A small network was shown many inputs. Here are its activations along a few directions, one row for each input.
Each table varies a few parts of the input and shows all the possible inputs, shuffled.
A made-up example of a description, with smaller parts first: one of 6 places along a line, together with either a single point or one of 9 places around a ring or (one of 2 separate values, together with one of 5 places around a ring).
Shared parts are said once, and a part with two or three values counts as separate values.
(in the rows, 128 means zero)

Other details of the inputs shift rows strongly along two fixed directions, in all tables alike. That doesn't count.

A family of inputs:
R1: [134  89 117 116 109 111 168 131 118 155 155 161 160]
R2: [122 101 113 104 116  95 165 124 117 154 152 148 168]
R3: [128 120  72 200  84 122  77 116  97  82 148  75 198]
R4: [126 191 142 141 155 148 128 131 131 135  94 143  71]
R5: [137 137 140 104 159 144 127 128 139 111 101 114  83]
R6: [122 133 148 123 161 154 131 147 139 109 103 116  72]
R7: [141 135 150 103 156 154 121 121 141 115 103 114  81]
R8: [122 136 146 117 163 152 130 134 137 114 103 108  74]
R9: [121 101 148  75 142 120 180 123 143 186 148 160 117]
R10: [135 120  87 192  74 121  58 112 113  92 157  79 204]
R11: [107  70 123 104  95  82 189 135 124 194 187 185 191]
R12: [123  71 103 103 101  80 207 139 109 182 176 189 185]
R13: [125 121  81 204  82 115  73 125  97  79 148  79 198]
R14: [110 135 159 123 161 145 125 151 142 105 102 119  78]
R15: [124 138 156 110 158 139 121 146 145 100  97 122  82]
R16: [137 190 148 131 146 155 111 118 147 148 102 141  79]
R17: [133 134 154 114 153 161 115 134 154 121 111 114  79]
R18: [142 155 114 175 119 166  34 108 137  64 112  47 131]
R19: [126  97 120 103 112 103 160 117 118 159 155 148 169]
R20: [124 144 156 102 159 133 118 137 142 107  99 114  88]
R21: [143 111  85 198  72 123  68 121 105  75 146  94 201]
R22: [127 157 134  96 138 104 191 129 124 191 127 201 114]
R23: [144 189 147 128 148 151 118 119 135 137  93 148  79]
R24: [121  97 129 107 109  95 157 126 118 157 155 154 170]
Description of these inputs: one of 4 places along a line, together with either a single point or one of 5 places around a ring.
Changing only the place on the line of 4 turns R12 into R6. The same change can be made to R20. Which row results?
Answer: R13
Change only the place on the ring of 5 in R7. List by row number the other rows that result.
Answer: R1, R19, R21, R24
Start at R3 and move only the place on the line of 4, one step at a time. The first step leads to R2. Which rows follow, in order?
Answer: R19, R18
Start at R11 and move only the place on the line of 4, one step at a time. The first step leads to R21. Which rows follow, in order?
Answer: R15, R14

A family of inputs:
R25: [153 143  56 177  65  95 123  79  63 135 159 141 239]
R26: [133 174 201  71 167 144 103 129 171 137  93 151  61]
R27: [ 77  67 169  57 137  62 210 146 120 192 172 164 157]
R28: [156 163  99 153 146 152 137 138 118 112  97 120  78]
R29: [132 107 129 178 124 180  59 126 134  60 128  36 111]
R30: [139 188 119 128 167 127 135 140 121 104  78 130  66]
R31: [176 161 132 113 126 142  86 106 130  94 104 115 121]
R32: [123 128 183  61 187 178 124 123 196 138 107 103  42]
R33: [174 178  82 191 111 171  72  88 108  87 106  86 130]
R34: [ 89 113 205  79 183 159 124 156 157 130 109  98  52]
R35: [106 190 182 115 162 160 126 116 151 170 102 151  64]
R36: [121  95 122 121  69  83 158 117 133 212 196 196 210]
R37: [ 90 145 148  83 144  72 217 151 112 208 136 209 116]
R38: [142 135  92 184 125 133  76 149  97  16  90  80 144]
R39: [127  70 112 102 133 112 211 165 108 136 137 179 138]
R40: [ 85 131 187 118 175 142 140 175 151 107  92 143  56]
R41: [138  33  70 148  73  92 160 117  90 128 183 112 208]
R42: [133  70 128  42 142 113 201 116 147 184 161 158 143]
R43: [103 138  88 184  93  94 145 149 104 167 170 165 179]
R44: [157 149 184  93 166 183 113 128 182 150 100 142  43]
R45: [148 100  95 172 107 132  59 122 100  37 114  46 164]
R46: [101  84 112 100  89  61 148 114 119 173 187 145 231]
R47: [193 146  89 177  96 172  39  93 125  71 110  84 139]
R48: [131 134 163  43 178 133 133 113 162 119  96 104  78]
R49: [113 210 183  90 173 138 135 113 141 155  81 147  57]
R50: [ 98 101 104 167  93  74 139 164  97  98 149 148 203]
R51: [113 108 115 116 131  92 231 151 127 223 159 212 118]
R52: [115 134 125 156 114 146  44 114 160  93 133  59 147]
R53: [132 116  89 223  98 165  61 149 110  34 116  70 143]
R54: [142 129  80 198  66 133 129  91 101 171 178 144 202]
Changing only one part turns R48 into R32. The same change can be made to R30. Which row results?
Answer: R51
What is each input in this table made of?
Answer: one of 5 places around a ring, together with one of 6 places around a ring
Change only the place on the ring of 6 in R34. List by row number the other rows that result.
Answer: R35, R36, R40, R43, R52
Start at R25 and move only the place on the ring of 5, one step at a time. The first step leads to R33. Which rows follow, in order?
Answer: R54, R35, R49
